A small network was shown many inputs. Here are its activations along a few directions, one row for each input.
Each table varies a few parts of the input and shows all the possible inputs, shuffled.
Descriptions start from the smaller parts, as in this example, which fits no table here: one of 8 places around a ring, together with either a single point or one of 9 places along a line or (one of 3 separate values, together with one of 6 places along a line).
Shared parts are said once, and a part with two or three values counts as separate values.
In the rows, 128 means zero.

Other details of the inputs vary at random and push rows far along three fixed directions, the same in every table; ignore that.

A family of inputs:
row 1: [ 98 116  93 119 132 132  77  49 125 151 156 157 122]
row 2: [109  99  99 140 143 142  70  57 122 156 160 129 134]
row 3: [120 121 101 110 120 144  53  77 128 154 168 136 132]
row 4: [109 115 150 175  99 177 166 152 135  65 210 135 105]
row 5: [102 187 169 134 121 124 142 145  80 104  58 105 154]
row 6: [160 137 165 130 142 115 228 192 143  87 126 106 117]
row 7: [203  69  88 126 107  86 171 206 153 159 127 163 130]
row 8: [ 68 170 161 153 107 178  99  94  89  90 166  85 149]
row 9: [155 143 166 125 136 118 224 200 149 103 127 105 108]
row 10: [206  72  97 108 136  68 170 175 166 136 124 189 101]
row 11: [139 138 102  83 144  77 109 119 122 180  72 148 136]
row 12: [106 121 148 166 111 165 189 141 126  76 217 111  93]
row 13: [150 142 158 128 123 107 221 213 124 107 132 103 108]
row 14: [ 93 185 163 120 129 117 157 136  75 112  64  90 150]
row 15: [169 130 107  83 141  82  88 126 115 156  86 131 164]
row 16: [115 102 106 130 129 149  53  78 131 160 164 122 139]
row 17: [109 126  95 115 130 141  67  65 127 165 166 142 120]
row 18: [113 110  92 138  97 147  69  86 114 167 169 119 151]
row 19: [164 112 114 102 151  85  89 129 118 162  80 117 171]
row 20: [117 117 160 161 114 179 170 135 156  65 219 111 108]
row 21: [144  35  87 148 135 126 155 110 173 135 209 171  81]
row 22: [ 90 217 149 117 134 124 125 157 103  87  63  76 129]
row 23: [140  42  88 144 130 129 151 119 179 150 209 169  72]
row 24: [165 126 107 102 127 100 102 131 129 179  77 112 175]
row 25: [ 66 187 174 133 122 194  75  95 109  84 156 121 114]
row 26: [152 111 113 116 151  88  98 120 120 161  54 146 151]
row 27: [115 108  97 148 107 171  66  74 142 159 148 143 148]
row 28: [137 125  92 107 118  87 126 125 103 191  68 125 150]
row 29: [111 102  94 156 112 160  80  50 138 150 139 151 141]
row 30: [ 97 194 171 131 115 128 139 155  86 118  59 103 146]
row 31: [154  62  87 138 113 134 130 120 180 137 211 196  68]
row 32: [106 184 187 119 149 138 110 159 103 106  64 101 146]
row 33: [142 127 100 104 132  95 128 112 129 189  59 128 153]
row 34: [151 133  67 109 136  79  98 128 121 144  64 119 150]
row 35: [151 139 170 139 124 124 218 203 159  93 108 132 103]
row 36: [111 103 166 168 130 180 151 144 154  57 210 138  88]
row 37: [ 48 170 179 158 131 191  88  85 114  95 142 115 107]
row 38: [155 147 165 109 151 102 205 192 137  80 143 128  99]
row 39: [ 71 180 172 137 126 187  78  85 105  72 155 123 123]
row 40: [147 120  98 107 138  92 132 104 122 174  58 129 162]
row 41: [100 191 184 113 160 123 130 146  97 120  73  81 139]
row 42: [218  60  93 127 125  90 177 186 173 141 118 165 138]
Description of these inputs: one of 2 separate values, together with either a single point or (one of 4 places along a line, together with one of 5 places around a ring).
- The inputs of row 12 and row 13 match in every part but the choice among 2 separate values. If row 6 is changed in the same way as row 12 into row 13, which row does it become? => row 9
- The inputs of row 1 and row 11 match in every part but the choice among 2 separate values. If row 39 is changed in the same way as row 1 into row 11, which row does it become? => row 25
- Which other rows does row 42 become when the place on the ring of 5 takes its other values? List them by row number. => row 6, row 20, row 29, row 40
- Which other rows does row 24 become when the place on the line of 4 takes its other values? List them by row number. => row 3, row 16, row 18

A family of inputs:
row 43: [120 152 189 134 150 116 222 186 124  71 105 122  94]
row 44: [ 88 200 165 126 115 145 117 141  79 104  91  77 167]
row 45: [165  49  87 148 125 124 170 128 185 119 183 175  89]
row 46: [123 157 174 149 123 134 231 193 131  90 107  97 110]
row 47: [204  88 138 102 165  78 166 207 171 128  98 157 115]
row 48: [ 50 166 130 172  95 196 106  72 110 112 173 103 113]
row 49: [110 100  73 119 108 134  73  72 129 176 166 145 122]
row 50: [104 134 164 153 116 173 173 146 159  62 215 161  57]
row 51: [ 66 169 166 132 135 188  78  64 120  97 191 121 108]
row 52: [ 82 201 183 106 140 132 123 124  92 117  91  77 143]
row 53: [159 136 105  86 157  78  93 114 120 157  67 118 163]
row 54: [206  88 114 114 127  73 193 210 145 143 120 121 146]
row 55: [114 105 160 187  93 191 179 147 146  66 207 125 107]
row 56: [125 109  83 111 123 137  57  69 135 163 166 169 117]
row 57: [211  93 107 115 111  82 175 217 136 133 114 135 146]
row 58: [136 140  99 100 121  83 109 126 110 185  51 134 151]
row 59: [147 143  85 103 123  91 108 130 104 185  68 109 161]
row 60: [124  85  98 138 134 151  50  70 153 158 141 171 122]
row 61: [ 75 194 185 118 141 139 134 119  94 119  77  83 147]
row 62: [132 160 172 147 108 128 214 214 122  74 119 106 124]
row 63: [ 72 157 170 138 144 191  54  77 130  88 186 118 110]
row 64: [119  91  84 123 141 123  71  56 125 165 171 143 122]
row 65: [132  90  73 157  85 152  66  82 122 161 156 146 155]
row 66: [164  51  83 155 115 130 183 138 172 151 200 142  99]
row 67: [ 85 204 192 118 144 146 123 117 100 105  62 118 136]
row 68: [140 138  99 102 143  72 104 119 100 169  50 144 144]
row 69: [ 79 203 171 107 149 124 116 124  78  98  86  98 129]
row 70: [190  87 122 106 162  59 202 189 144 139 100 147 114]
row 71: [170 125 110 111 123  98  89 134 102 168  77 105 193]
row 72: [106 113 161 159 136 173 183 130 166  50 217 128  78]
row 73: [102 125 147 162 116 168 177 140 162  47 212 144  66]
row 74: [164 118 112 121 124 104  99 129 104 170  64 111 196]
row 75: [ 89 201 168 124 134 141 129 125  89 120  92  62 151]
row 76: [105  86  83 141 109 144  91  58 137 182 145 151 127]
row 77: [153 142  94  85 145  79  91 122 115 153  62 130 156]
row 78: [171  59  99 139 126 125 131 157 189 119 192 193  74]
row 79: [199  82 116 125 128  80 203 205 146 145 106 126 150]
row 80: [125  95  95 124 135 143  69  57 142 170 158 164 127]
row 81: [ 83 187 175 146 117 153 135 127  87 109  69  83 172]
row 82: [128  98  89 117 133 141  34  83 145 152 162 165 118]
- Describe the family of inputs behind these rows. => one of 5 places around a ring, together with one of 8 places along a line
- The inputs of row 59 and row 77 match in every part but the place on the line of 8. If row 46 is changed in the same way as row 59 into row 77, which row does it become? => row 45
- The inputs of row 81 and row 76 match in every part but the place on the line of 8. If row 44 is changed in the same way as row 81 into row 76, which row does it become? => row 49
- Which other rows does row 66 become when the place on the line of 8 takes its other values? List them by row number. => row 47, row 61, row 70, row 72, row 74, row 79, row 80
- A walk changes only the place on the line of 8. It starts at row 78 and steps to row 50. List the rest of the walk in order. => row 73, row 68, row 58, row 48, row 62, row 65
